A small network was shown many inputs. Here are its activations along a few directions, one row for each input.
In each table, some parts of the input vary, and every possible input appears once, in random order.
A made-up example of a description, with smaller parts first: one of 6 places along a line, together with either a single point or one of 9 places along a line or (one of 3 separate values, together with one of 8 places around a ring).
Shared parts are said once, and a part with two or three values counts as separate values.
(in the rows, 128 means zero)

Other details of the inputs vary at random and push rows far along two fixed directions, the same in every table; ignore that.

Rows:
R1: [233 109 150  46 188  91  43 105  99 190 156]
R2: [120 118 158 105 128 130  90 147 100 142 140]
R3: [130 151  80 159 110 140 157 169 151 113 103]
R4: [208 125  45 157 150 140 136 151 171 143 112]
R5: [115 105 153 135 129 128 111 110 126 132 143]
R6: [123 155  77 162 127 127 174 128 149 109  97]
R7: [215 127  79 125 166 105 130 106 158 146 124]
R8: [128 140  88 170 125 119 180 112 161 106 110]
R9: [139 129 126  98 152 133 110 128 103 142 130]
R10: [ 56 120 190 128 102 118 144  94 112 104 142]
R11: [ 50 121 181 143  85 148 136 141 119 105 137]
R12: [204 146  55 163 143  95 158 128 179 125  99]
R13: [197 134  26 159 161 137 134 161 157 140  99]
R14: [154 105 166  62 170 115  54 119  72 170 151]
R15: [ 55 150 137 155 100 123 167 123 123  94 109]
R16: [ 45 124 154 156  88 167 162 134 130  98 133]
R17: [138  98 136 128 141 136  94 133 120 145 141]
R18: [ 65 165 131 147  91 140 192 123 136  88 111]
R19: [ 81 144 178  95 103 134 128 134  96 117 136]
R20: [130 145  79 149 117 152 158 158 146 118 109]
R21: [203 143  65 141 158  91 119 137 147 144 101]
R22: [ 40 132 156 144  94 153 143 146 107 102 127]
R23: [211 133  51 167 143 114 140 140 184 131 106]
R24: [163  82 177  81 163 131  67  89 105 170 174]
R25: [153  85 213  54 152 135  61  84  94 171 188]
R26: [ 71 125 176 129  89 152 139 140 125 113 140]
R27: [ 80 125 190 120 104 105 134 101 115 113 141]
R28: [158  90 190  84 151 110  58 102 107 165 167]
R29: [130 159  80 141 123 140 164 148 140 112 101]
R30: [ 44 155 155 140  85 132 158 147 108  94 113]
Description of these inputs: one of 5 places around a ring, together with one of 6 places around a ring.
- Changing only the place on the ring of 5 turns R16 into R4. The same change can be made to R24. Which row results? => R25
- Which other rows does R10 become when the place on the ring of 5 takes its other values? List them by row number. => R7, R8, R12, R27
- Which other rows does R13 become when the place on the ring of 5 takes its other values? List them by row number. => R2, R3, R20, R22

Rows:
R31: [193 131  95 109 167 109 103 116 128 151 122]
R32: [ 91 119 143 149 109 146 143 119 137 112 139]
R33: [155 141  93 129 132 118 145 126 142 125 115]
R34: [ 88 127 144 147 110 130 143 125 128 111 121]
R35: [ 57 106 205 125  99 144 118 110 102 118 156]
R36: [161 144  71 150 132 104 147 142 153 125 100]
R37: [194 113 101 128 158 111 100 131 139 155 129]
R38: [ 84 148 138 135 111 118 149 124 117 110 115]
R39: [155 121  95 157 126 132 143 137 158 122 124]
R40: [146 150  91 143 131 105 145 137 137 124 104]
R41: [127 148  16 190 132 153 156 210 140 101  74]
R42: [ 89 124 144 150 103 132 145 131 137 112 128]
R43: [196 111 105 124 158 120 106 129 143 152 136]
R44: [195 121  99 119 161 104 101 130 137 154 123]
R45: [144  85 220  50 154 133  55  89  84 171 189]
R46: [ 70 174  99 170  69 182 165 206 141  98  96]
R47: [ 91 128 143 143 105 127 147 130 132 111 121]
R48: [ 63 120 206 102 101 139 130 112 105 117 153]
R49: [192 118  97 124 166 119 103 119 139 153 130]
R50: [ 87 145 141 137 111 121 146 123 118 108 114]
R51: [ 63 129 204  91  98 129 132 111  94 115 148]
R52: [ 55 119 200 113 104 146 128 105 105 117 153]
R53: [ 96 140 147 126 108 126 152 126 129 110 125]
R54: [ 92 131 144 140 107 124 147 130 131 112 121]
R55: [ 96 141 143 124 110 134 153 118 128 109 126]
R56: [ 61 137 202  90 104 135 135 104  94 113 151]
R57: [196 109 104 127 156 121 107 129 143 154 138]
R58: [197 114 103 120 161 123 109 121 137 152 133]
R59: [145 131  87 167 132 123 139 135 152 124 111]
R60: [154 130  95 151 128 126 146 137 155 122 116]
R61: [193 126  99 117 161 101 102 129 132 155 124]
R62: [ 90 122 142 151  99 133 145 131 137 114 131]
R63: [150 145  93 143 130 108 141 136 138 122 103]
R64: [142 106 216  32 154 107  60  97  69 168 178]
R65: [153 128  93 156 129 136 147 130 157 125 127]
R66: [ 85 124 141 155 105 137 143 125 134 110 124]
R67: [ 63 132 209  89 102 128 130 112  92 114 149]
R68: [154 149  90 129 133 117 148 126 138 123 112]
R69: [146 138  87 157 134 117 140 134 149 122 104]
R70: [ 93 118 144 154 102 135 143 131 136 112 133]
R71: [200 121 104 109 165 116 108 120 133 152 130]
R72: [194 126  95 113 166 110 102 117 131 154 126]
R73: [143 145  88 151 133 111 141 133 142 124 103]
R74: [146 135  87 158 133 118 138 133 149 124 107]
R75: [192 108  97 130 160 124 100 119 140 156 137]
R76: [ 24 146 163 118  82 194 156 165  91 111 135]
R77: [193 128  93 110 163 108 104 117 128 153 124]
R78: [198 120 101 113 163 119 109 120 136 152 131]
R79: [157 133 100 142 134 120 143 136 153 124 115]
R80: [170  84 171  80 163 120  51 103 104 175 165]
R81: [ 57 165  92 178  73 168 154 213 131  86  92]
R82: [ 98 122 144 143 106 148 149 121 139 111 142]
R83: [ 90 133 143 139 114 136 149 119 131 110 124]
R84: [195 120 102 118 164 122 111 121 140 151 133]
R85: [ 84 140 141 140 110 125 146 124 125 110 116]
R86: [ 82 148  52 169 120 176 176 188 129 104  92]
R87: [ 87 126 142 147 109 144 147 119 136 110 131]
R88: [137  94 216  44 160 121  52  86  77 171 179]
R89: [ 95 135 148 127 109 130 151 127 135 109 126]
R90: [137 106 212  38 159 112  56  86  64 170 175]
- What do these inputs look like to the network? => one of 5 places around a ring, together with either a single point or one of 11 places along a line
- Changing only the place on the ring of 5 turns R50 into R31. The same change can be made to R66. Which row results? => R87
- A walk changes only the place on the ring of 5. It starts at R77 and steps to R73. List the rest of the walk in order. => R36, R51, R33
- Which other rows agree with R81 in the place on the ring of 5? List them by row number. => R36, R37, R40, R42, R44, R47, R54, R61, R62, R63, R70
- A walk changes only the place on the line of 11. It starts at R82 and steps to R65. List the rest of the walk in order. => R45, R58, R84, R78, R71, R55, R33, R56, R68
- Which other rows does R43 become when the place on the line of 11 takes its other values? List them by row number. => R39, R48, R51, R53, R57, R60, R64, R67, R79, R89
